Each row below holds a small network's activations on one input, seen along a few directions.
In each table, some parts of the input vary, and every possible input appears once, in random order.
A made-up example of a description, with smaller parts first: one of 2 separate values, together with either a single point or one of 9 places along a line or (one of 4 places along a line, together with one of 5 places around a ring).
Shared parts are said once, and a part with two or three values counts as separate values.

Other details of the inputs shift rows strongly along two fixed directions, in all tables alike. That doesn't count.

A family of inputs:
row 1: [ 15   6  21   4 -14   4  34  11 -27  19  -4  -2]
row 2: [ 20  -2  34   2   1 -18  26  42  11 -21   9   3]
row 3: [ 14   0   6  -4  -9  -3   2   6 -16  -3 -14   0]
row 4: [ 13  11  -6   5 -26   7   7 -24 -50  36 -24  -2]
row 5: [ 13  -2   8  -6  -2  -7  -1   9  -4  -9 -11   2]
row 6: [ 13   9  -7   6 -24   7   8 -24 -49  36 -25   1]
row 7: [ 13  14  -6   1 -20  17  11 -22 -53  30 -25   3]
row 8: [-42 -16 -36  -2  32   4 -56 -25  62 -26  24  -2]
row 9: [  8  18  -6   3 -21  17   4 -22 -53  33 -23  -1]
row 10: [-26  -1 -14   0  17   5  -2  -7  29  -1  20  -4]
row 11: [-18 -21 -12  -9  20 -14 -35   5  54 -37  15   0]
row 12: [-17 -16 -11  -4  20 -14 -37   3  57 -33  15   2]
row 13: [-48   1 -53  -2  19  25 -47 -67  19  20  10  -8]
row 14: [ 13  11  14   8 -13   1  36  14 -27  19  -6  -1]
row 15: [-28  -3 -16   0  16   6  -3  -7  29  -3  22  -5]
row 16: [-45 -14 -35  -6  33   9 -54 -23  58 -28  23   1]
row 17: [ 37  -3  52   4  -6 -28  37  68   8 -33   6   5]
row 18: [-24  -6  -7  -2  16   9  -2 -12  26   3  20  -4]
row 19: [ 58 -20  62   0  -6 -55  14  99  31 -69  -7  14]
row 20: [ -6   9  -6   2  -1  10  18 -14 -16  25   6  -4]
row 21: [ 34 -17  39  -4   2 -42  -1  65  38 -55  -1   9]
row 22: [  1  11   2   6 -15  20  31 -23 -45  45  -8  -4]
row 23: [  2  15  -4   6 -14  16  31 -21 -47  44  -5  -4]
row 24: [-17 -13 -12  -9  21  -3 -34   5  49 -40  15   3]
row 25: [-48  -8 -52  -8  20  25 -40 -64  14  15   7  -6]
row 26: [-26  -4 -15  -1  18   6  -5 -10  26  -2  26  -5]
row 27: [ 12  19  -2   2 -20  15   7 -20 -53  34 -25   1]
row 28: [ 27  -3  40   5  -3 -21  32  51   5 -23   7   4]
row 29: [ 39   8  28   7 -21 -15  12  33 -24  -7 -19   2]
row 30: [ 12  17  -7  -2 -19  17   9 -26 -51  32 -25   1]
Description of these inputs: one of 3 separate values, together with either one of 4 places along a line or one of 6 places around a ring.
Changing only the choice among 3 separate values turns row 15 into row 14. The same change can be made to row 4. Which row results?
> row 6
Which other rows does row 7 become when the choice among 3 separate values takes its other values? List them by row number.
> row 24, row 30

A family of inputs:
row 31: [-47 -29 -45 -14  20  19 -48 -86  23  36   3  -7]
row 32: [ 17  31 -10 -11 -28  30  19 -11 -87  24 -33   8]
row 33: [-13   4 -28  -1  22   5 -35  19  42 -34   7   6]
row 34: [-12  17  20  15 -14  24  74   3 -56  56   5 -14]
row 35: [-18 -35 -12 -18  17  -8 -25 -27  32 -12  -6   3]
row 36: [-15 -17 -25  11  11 -36 -35 -10  36 -12  18  -6]
row 37: [-63 -20 -75 -19  10  16 -37 -84  18  27   0  -2]
row 38: [-20   0 -19 -22  26  25 -33 -20   5 -33   5   2]
row 39: [-18 -14  16  11  21   6  39  23  42 -11  55   3]
row 40: [-14   6  -5  11  27 -13 -46  20  55 -44  14  12]
row 41: [ 30  28  17   2 -24  35  10 -20 -71  31 -37  -1]
row 42: [ 49   5   6  15 -46 -22  36   8 -60  36 -43  -8]
row 43: [ 23  40  17  16 -37  29   4 -16 -63  39 -30   0]
row 44: [ 36 -35  53   4   4 -66 -24  93  81 -79  25   3]
row 45: [ 65  18  90  -1  -8 -45 101 109   1 -24  17  -1]
What is each input in this table made of?
> either one of 3 separate values or (one of 2 separate values, together with one of 6 places around a ring)
Which other rows does row 31 become when the choice among 2 separate values takes its other values? List them by row number.
> row 41
Which other rows belong to the same alternative as row 34? List them by row number.
> row 39, row 45

A family of inputs:
row 46: [  31   54   -2   11  -39   22   49   -3 -105   57  -42    1]
row 47: [-47  17 -33 -15  27  54 -28 -62   7  15  17  -5]
row 48: [-56  -1 -54  14  12  18 -29 -71  16  41  31 -15]
row 49: [-59  -7 -39  13  15  34 -31 -73  19  45  23 -14]
row 50: [-13 -21 -18 -11  22 -29  -4  24  55 -35  14   1]
row 51: [ -8   0  13  -1  18  16  -9  31  31 -40  18   7]
row 52: [ 10 -21  -4  -5  12 -24 -61  13  44 -54 -12  15]
row 53: [ 36 -39  47  -7  15 -67  21 106  67 -93  22  11]
row 54: [-52  -1 -31   0  21  31 -31 -80  21  44  24 -17]
row 55: [-41 -25 -21 -27  33  10 -16 -39  41  -6  20  -4]
row 56: [ 60  -5  56  -1 -40 -14  73  46 -70  17 -37   9]
row 57: [ 48  16   9  -1 -52   1  -5 -17 -85  33 -63   0]
row 58: [  54   44   29   15  -48   13   65   24 -119   43  -36    4]
row 59: [ 36 -12  49  14   5 -65   7 101  76 -66  20   7]
What is each input in this table made of?
> either one of 2 separate values or (one of 3 separate values, together with one of 4 places along a line)
Which other rows does row 53 become when the choice among 3 separate values takes its other values? List them by row number.
> row 48, row 58
